These are the activations of a small neural network, seen along a few directions. Each row is one input.
In each table, some parts of the input vary, and every possible input appears once, in random order.
A made-up example of a description, with smaller parts first: one of 8 places around a ring, together with either a single point or one of 9 places around a ring or (one of 3 separate values, together with one of 6 places along a line).
Shared parts are said once, and a part with two or three values counts as separate values.

A family of inputs:
x1: 0.62; 2.30; 0.87; -1.00; 0.26; 2.05; -1.34; -0.05; -5.67; -2.62; 2.22; 0.46
x2: -5.94; -1.92; 0.25; 9.19; 8.47; -5.06; 3.04; -2.75; -2.30; 0.63; -1.69; -6.14
x3: 0.97; 0.84; 1.54; -0.64; -1.16; -3.09; -0.67; -2.12; 7.02; 3.23; -3.83; 1.38
x4: -1.64; -1.60; -1.33; 2.18; -4.89; 0.53; -2.60; 0.45; 5.51; 2.50; -1.34; -1.85
x5: -0.43; -0.82; -1.15; -0.19; -3.63; -0.96; -0.55; 1.01; 4.28; 1.83; -6.84; -0.52
x6: -1.39; -1.56; -0.95; 1.85; -4.15; -0.25; -3.19; -0.27; 5.96; 3.99; 0.71; -1.78
x7: 1.70; 1.90; -0.14; -1.65; 2.06; 3.17; 1.67; 2.42; -4.25; -1.06; 2.91; 3.72
x8: 0.33; 0.75; 0.13; -1.41; -1.04; -2.87; -0.77; -1.08; 6.24; 2.39; -5.90; 0.91
x9: 0.57; 1.60; 0.74; -2.04; 2.28; 2.17; 0.89; 2.40; -4.63; -1.30; 2.82; 5.06
x10: -0.64; -1.54; -2.51; 1.66; -4.61; -0.16; -1.60; 0.80; 3.85; 1.67; -5.95; -0.58
x11: -0.41; 0.08; -0.47; -0.95; -2.19; -1.70; -0.22; 0.33; 5.33; 1.71; -7.00; 0.08
x12: -5.30; 1.27; 0.08; 8.15; 3.63; -7.03; 7.14; -4.14; -1.35; -1.98; 0.44; -5.41
x13: 0.96; 1.47; 0.96; -1.71; 2.34; 1.09; 0.62; 2.75; -4.87; -1.20; 3.12; 5.27
x14: 0.85; 2.18; 1.08; -0.71; 0.37; 1.13; -1.67; 0.12; -5.83; -2.63; 2.59; 0.77
x15: 2.30; -2.00; -1.03; -2.75; 2.86; 2.85; 2.49; 0.62; -4.31; -4.54; 3.58; -1.26
x16: -1.27; -1.10; 0.15; 0.60; -3.23; -1.38; -2.80; -1.12; 6.30; 4.98; 1.29; -1.37
x17: 0.93; 0.51; 2.83; -0.17; -1.68; -2.93; -1.17; -1.80; 7.21; 4.59; -1.53; 0.39
x18: 1.70; 2.58; -0.13; -0.79; -0.02; 2.81; -0.53; 0.19; -5.40; -2.24; 2.28; -0.89
x19: -1.18; -2.00; -1.94; 1.96; -5.20; 0.78; -1.63; 0.09; 4.03; 2.82; -3.81; -0.98
x20: 1.35; -2.32; 0.00; -2.89; 3.11; 2.09; 1.65; 0.33; -4.54; -4.99; 3.51; 0.05
x21: 1.74; -2.47; 0.17; -2.59; 3.17; 0.92; 1.33; 0.72; -4.83; -4.89; 3.80; 0.22
x22: 1.40; 1.79; 0.16; -2.02; 2.31; 2.82; 1.24; 2.44; -4.60; -0.90; 2.64; 4.15
x23: -0.64; -0.21; 1.19; -0.06; -2.43; -2.19; -2.43; -1.89; 7.09; 4.63; 0.62; -0.45
x24: 2.04; -2.17; -0.75; -2.98; 3.14; 2.61; 2.07; 0.50; -4.58; -4.46; 3.33; -0.79
x25: 1.40; 2.45; 0.25; -1.06; 0.23; 2.61; -0.96; 0.05; -5.67; -2.17; 2.04; -0.43
Q: Describe the family of inputs behind these rows.
A: either one of 2 separate values or one of 11 places around a ring or (one of 3 separate values, together with one of 4 places along a line)
Q: Which other rows does x13 become when the place on the line of 4 takes its other values? List them by row number.
A: x7, x9, x22
Q: Which other rows does x15 become when the place on the line of 4 takes its other values? List them by row number.
A: x20, x21, x24

A family of inputs:
x26: 1.04; -0.02; 1.09; -1.39; 2.81; -0.41; 1.28; -0.79; -2.14; -2.02; 2.50; 0.25
x27: 1.65; -0.88; -1.65; -2.85; -5.69; 1.89; -2.95; 0.50; 4.21; 2.09; -2.69; 0.83
x28: 0.22; 4.01; 2.93; 0.48; -0.24; -3.42; 0.68; 0.00; 3.16; 3.43; -4.17; 4.34
x29: -2.94; -0.87; -1.34; 4.88; -1.12; -4.32; 0.67; -2.08; 5.09; 3.04; -4.57; -4.58
x30: -0.30; 3.81; 1.15; -1.13; 0.20; -2.24; -0.31; 0.15; 3.63; 3.91; -2.83; 4.56
x31: 0.39; 0.90; -0.59; 0.32; 0.83; 2.36; -0.12; 0.91; -5.50; -2.43; 1.15; 0.34
x32: 2.37; -2.41; -1.08; -4.19; -5.05; 1.06; -2.12; 1.73; 5.06; 0.48; -5.74; 0.91
x33: 0.40; 0.77; -0.76; 0.55; 0.69; 2.51; -0.09; 0.90; -5.83; -2.59; 1.18; 0.76
x34: 0.26; -1.41; -0.45; -1.19; -2.42; 1.22; -3.13; 0.69; 6.11; 3.03; -1.76; 1.27
x35: 1.10; -0.06; 1.41; -2.03; 3.43; -0.57; 1.28; -1.03; -1.48; -1.75; 2.36; -0.23
x36: 0.12; -0.35; -0.21; -0.83; 1.77; 1.11; 1.53; 1.19; -2.87; -1.70; 2.28; 0.28
x37: 0.21; -0.36; -0.12; -1.09; 2.05; 1.05; 1.63; 1.11; -2.65; -1.57; 2.28; 0.08
x38: -1.26; 1.11; -0.09; 1.59; -5.96; 0.27; -2.52; -1.46; 3.66; 2.53; 1.26; -2.57
x39: 0.83; -0.13; 0.54; -0.72; 2.40; -0.17; 1.49; -0.68; -2.68; -2.51; 2.51; 1.03
x40: 0.21; -0.33; -0.39; -0.47; 1.44; 1.30; 1.61; 1.25; -3.22; -1.84; 2.41; 0.53
x41: -3.69; -1.91; -1.60; 5.17; -0.86; -4.51; 2.18; -2.68; 6.36; 1.08; -7.46; -5.08
x42: 0.86; 0.00; 0.72; -1.05; 2.48; -0.30; 1.43; -0.76; -2.36; -2.34; 2.45; 0.62
x43: 1.41; -0.82; 0.34; 0.08; -2.74; 0.09; -1.87; -0.70; 5.79; 3.77; 0.82; -0.54
x44: -3.06; -2.28; 0.75; 4.04; -0.36; -3.31; -1.05; -1.91; 5.55; 5.06; -2.34; -2.31
x45: 0.53; 0.91; -0.14; -0.40; 1.43; 2.15; -0.39; 0.87; -5.00; -2.10; 1.09; -0.31
x46: 0.57; 0.95; -0.04; -0.60; 1.70; 2.09; -0.32; 0.79; -4.81; -2.04; 1.04; -0.53
x47: -0.03; -0.47; -0.83; 0.14; 1.03; 1.45; 1.81; 1.35; -3.71; -2.24; 2.36; 1.27
x48: 0.99; -0.04; 1.28; -1.78; 3.13; -0.53; 1.18; -0.89; -1.75; -1.88; 2.39; -0.01
x49: -2.44; -0.71; 0.05; 2.63; -3.18; -2.35; -3.44; -0.67; 4.14; 2.90; -0.08; -1.78
x50: 0.00; -0.35; -0.70; -0.13; 1.13; 1.35; 1.79; 1.30; -3.40; -2.11; 2.31; 0.88
x51: 0.56; 0.95; -0.26; -0.01; 1.11; 2.23; -0.27; 0.90; -5.34; -2.21; 1.23; -0.01
Q: Describe the family of inputs behind these rows.
A: either one of 2 separate values or one of 9 places along a line or (one of 3 separate values, together with one of 5 places along a line)
Q: Which other rows does x51 become when the place on the line of 5 takes its other values? List them by row number.
A: x31, x33, x45, x46
Q: Which other rows does x48 become when the place on the line of 5 takes its other values? List them by row number.
A: x26, x35, x39, x42

A family of inputs:
x52: 0.00; 0.71; -0.97; -1.08; -1.52; -0.85; -0.22; 0.77; 3.38; 1.94; -6.95; -0.04
x53: 0.41; -1.67; 0.43; 0.05; -1.96; -1.94; 1.66; -1.81; 5.54; 1.14; -1.53; -2.56
x54: 1.64; 1.19; 2.50; -2.12; 7.47; 0.97; 3.02; 1.90; -7.10; -3.88; 4.35; 5.29
x55: 0.60; -2.74; -0.06; -0.13; -1.33; -2.33; 1.39; -1.19; 5.45; 1.86; -2.17; -2.18
x56: 1.88; 2.07; 0.43; -2.45; -4.85; 1.36; -3.46; -0.47; 5.07; 3.36; 1.77; 1.57
x57: 0.43; -0.14; -1.70; -0.64; 1.79; 4.44; 3.31; 3.06; -9.12; -4.79; 4.24; 0.93
x58: -0.27; -1.49; 0.21; -0.35; -4.51; -0.92; -3.90; 1.49; 3.06; 2.70; -3.26; 1.63
x59: 0.03; 1.78; -0.34; -0.95; -2.20; -0.65; 0.01; 0.09; 3.48; 0.89; -6.45; -0.58
x60: 0.69; 2.63; -0.28; -0.60; -2.67; -1.30; -0.74; -1.13; 3.29; 0.38; -6.05; -0.30
x61: 1.38; -0.23; -0.64; -2.36; -2.92; 2.69; -3.14; 1.22; 5.76; 4.86; 0.41; 3.23
x62: 2.44; -0.11; -0.30; -2.60; 3.93; 3.29; -0.41; 0.52; -8.83; -5.46; 5.16; -1.72
x63: 1.12; 1.22; -2.23; -0.25; 1.12; 3.55; 3.19; 2.55; -9.17; -5.37; 4.91; 0.59
x64: 1.76; 0.37; 0.48; -2.65; 3.48; 3.63; -0.69; -1.12; -9.32; -5.49; 5.18; -1.67
x65: 1.34; 0.20; -0.08; -2.91; -3.66; 1.88; -3.12; 1.74; 5.25; 4.76; 0.77; 1.88
x66: -3.17; 0.10; -0.04; 5.92; 1.56; -2.82; 0.31; -1.99; 3.49; 5.04; -2.80; -2.14
x67: 1.39; 3.48; 2.44; -2.90; 5.17; -0.20; 2.91; -0.66; -8.25; -4.41; 5.42; 3.96
x68: 0.22; 0.13; 0.83; 0.29; -5.39; -0.98; -4.14; -0.55; 2.95; 1.34; -2.45; 1.36
x69: 1.79; -1.23; 0.21; -2.95; 4.57; 4.02; -0.26; 1.09; -8.78; -4.85; 4.57; -1.46
x70: 1.24; 1.62; 2.39; -3.13; 6.46; 0.46; 3.24; 1.58; -7.77; -3.76; 4.59; 4.35
x71: 0.35; 0.32; -1.67; -0.60; -0.65; -0.10; -0.02; 0.47; 3.96; 2.07; -7.39; 1.05
x72: -3.79; -2.99; -1.20; 2.52; -0.51; -3.87; -0.11; -0.49; 4.64; 1.46; -1.83; -2.77
x73: 1.27; -0.97; 0.72; 0.64; -2.38; -2.50; 0.81; -2.82; 5.29; 0.61; -1.34; -2.44
x74: -3.97; -1.98; -0.61; 2.71; -1.25; -3.38; 0.25; -1.36; 4.74; 0.68; -1.22; -3.14
x75: -3.10; -1.19; -0.44; 3.13; -1.71; -4.05; -0.47; -2.36; 4.42; 0.37; -0.90; -3.06
x76: -0.42; -0.51; 0.72; -0.21; -5.06; -0.52; -3.45; 0.65; 3.26; 1.72; -2.75; 1.17
x77: 0.78; -3.13; -0.62; 0.32; -0.46; -1.42; 1.62; -1.59; 6.06; 1.92; -2.69; -1.07
x78: -3.25; 0.53; 0.46; 5.66; 0.86; -3.71; -0.09; -1.54; 3.09; 4.67; -2.34; -3.25
x79: -3.63; -3.44; -1.81; 2.99; 0.20; -2.93; 0.23; -0.98; 5.22; 1.67; -2.28; -1.54
x80: 0.77; -0.60; -1.54; 0.33; 2.80; 5.07; 3.18; 3.30; -8.42; -4.93; 4.09; 1.84
x81: 0.68; 1.71; -1.48; -0.26; 0.64; 3.81; 2.92; 0.81; -9.66; -5.42; 4.89; 0.67
x82: -3.39; 1.43; 1.00; 5.76; 0.09; -3.23; 0.40; -2.29; 3.11; 3.99; -1.84; -3.64
x83: 1.95; 2.79; 1.80; -2.68; 5.75; -0.36; 3.10; 0.99; -7.70; -4.55; 5.25; 4.01
x84: 2.38; -1.64; 0.27; -1.91; 5.59; 4.68; -0.61; 1.28; -8.14; -4.93; 4.41; -0.48
x85: -2.72; 2.33; 1.12; 6.09; -0.27; -3.66; -0.35; -3.13; 2.90; 3.75; -1.33; -3.56
x86: 1.08; 1.29; 0.31; -2.88; -4.41; 1.91; -2.77; 0.87; 5.23; 3.83; 1.33; 1.37
x87: 0.11; -1.87; -0.29; 0.21; -3.77; -0.08; -3.61; 1.10; 3.66; 2.83; -3.76; 2.68
Q: The inputs of x63 and x81 match in every part but one. If x62 is changed in the same way as x63 into x81, which row does it become?
A: x64
Q: Describe the family of inputs behind these rows.
A: one of 4 places along a line, together with either one of 3 separate values or one of 6 places along a line
Q: Which other rows agree with x72 in the place on the line of 4? List them by row number.
A: x52, x55, x57, x58, x65, x69, x70, x78
Q: Which other rows does x76 become when the place on the line of 6 takes its other values? List them by row number.
A: x53, x59, x74, x82, x86
Q: Which other rows does x54 become when the choice among 3 separate values takes its other values? List them by row number.
A: x80, x84
